Each row below is a small network's average activation on inputs in which a field has the value named, seen along a few directions.
Related values have similar rows: they may be neighbours, one step apart, or belong to one group.
Random noise pushes rows far along 3 fixed directions. That doesn't count. These rows show it; they differ only by the noise:
[-219   19  230   97  -69 -293 -178  -28   81   93 -182  152 -174  216]
[-363  -16  -62 -210  413  -43  -11 -143 -181 -288  -78  -42  -79  -10]
[-200   48  104 -120  228 -124 -132 -103 -186  -32   76  -21 -359  115]
[-364  -66  319  286 -318 -485 -180   -5  387  190 -495  311   93  239]
[  22  152  103 -121  233  -20 -177  -10 -307  -89  170  -18 -449  230]


Values of Todol:
j1: [ 516  -37  -60 -156    9  -86   43 -386 -373  265  263  -80  -72   54]
j11: [ 745   43 -228 -196  -72  606 -166  290 -652    7   19 -321 -267   31]
j10: [-207 -152 -182 -348  368   34  247  161  -61 -456  485 -237  189 -745]
j14: [ 554 -105  203  472 -442  128 -216  527 -217  600  234   79 -704  503]
j6: [ -56 -120    5  270 -375  -83 -267  133   33  142  -48 -241 -172  236]
j7: [ 256  201  516  270 -321 -159 -108  -88  419   47  -35  224 -199  613]
j3: [ 352  129 -208   79  498  177  100 -184 -192  -33  561 -436   17 -457]
j13: [ 325  266  203 -198  341  440  137 -223 -743  227  789 -220 -216  -76]
j12: [-103  351 -110  178 -476  157   63 -151  529 -184 -404  474  362  235]
j4: [ 692  469 -275 -213 -209  198   38  602 -222  -74  438 -118  -34  297]
j2: [ -49   34  -35 -211  590   48 -145  -69 -252 -151  205  -61 -463   98]
j5: [-231 -560  139  106 -474 -188 -196 -535   42  712   79   29 -159 -179]
j9: [ 540  410  192  217 -249  112   16  398 -173  253  450 -239 -557 -365]
j8: [  34  -45  161 -332  -91 -148   58   93  482  516  390  169 -555    1]
The values of Todol form a ring.
Going along Todol from j14 by way of its neighbour j6, in what order are j1, j7, j3, j9 met?
Answer: j7, j9, j3, j1
Which values are neighbours of j8? Give them in the order they are listed.
Answer: j12, j4

Values of Kor:
p5: [-518 -224  -90  114   23  -61  325   76  324   19  161 -174 -249 -437]
p13: [ -15 -162  225   16 -111  -38  272 -343  354  171 -186  -92  250 -264]
p4: [-243  -71   47  -63   26 -110 -267 -153 -236  547 -109 -255 -419   38]
p6: [-116  -19   61 -358  294   70  189 -448 -349 -193   53 -121    8   75]
p7: [-126  -48 -421 -128  559  137  418 -311  121 -593  240 -176  465 -556]
p9: [-825 -285  -13 -137  244 -252  -95 -112  352 -197 -313  182  146 -229]
p11: [ 344 -112  127  185 -273   -3   27   49 -119  193 -147   93  195 -164]
p3: [-271 -327  -23  252 -346 -139  -71  216  -51   70 -123 -166  438 -294]
p10: [-249  352 -288 -413  462  189  191 -466 -223 -452  201  -61  -69  -42]
p12: [  94  -82  189  392 -114  -95 -160 -252  -81  514 -143  222 -160  328]
p8: [-222 -280 -241   -9  228   -2 -217    0 -109 -186 -125  -92 -236   68]
p2: [ 506 -104 -274 -205 -310  265 -111  420  -53  246  187  136 -267  259]
p14: [-876  114   82 -317  252 -387   70 -306  165  -16   20 -172  -27 -253]
p1: [ 281  234  316  236 -338 -250    6  544  604   86 -221  300  581   82]
A value of Kor combines one of 7 hidden first parts with one of 2 second parts; all combinations occur once.
Changing only the second part turns p2 into p8. p13 has the same second part as p2; what does that change turn p13 into?
Answer: p6
Changing only the second part turns p5 into p9. p7 has the same second part as p5; what does that change turn p7 into?
Answer: p10
Changing only the second part turns p3 into p4. p1 has the same second part as p3; what does that change turn p1 into?
Answer: p14
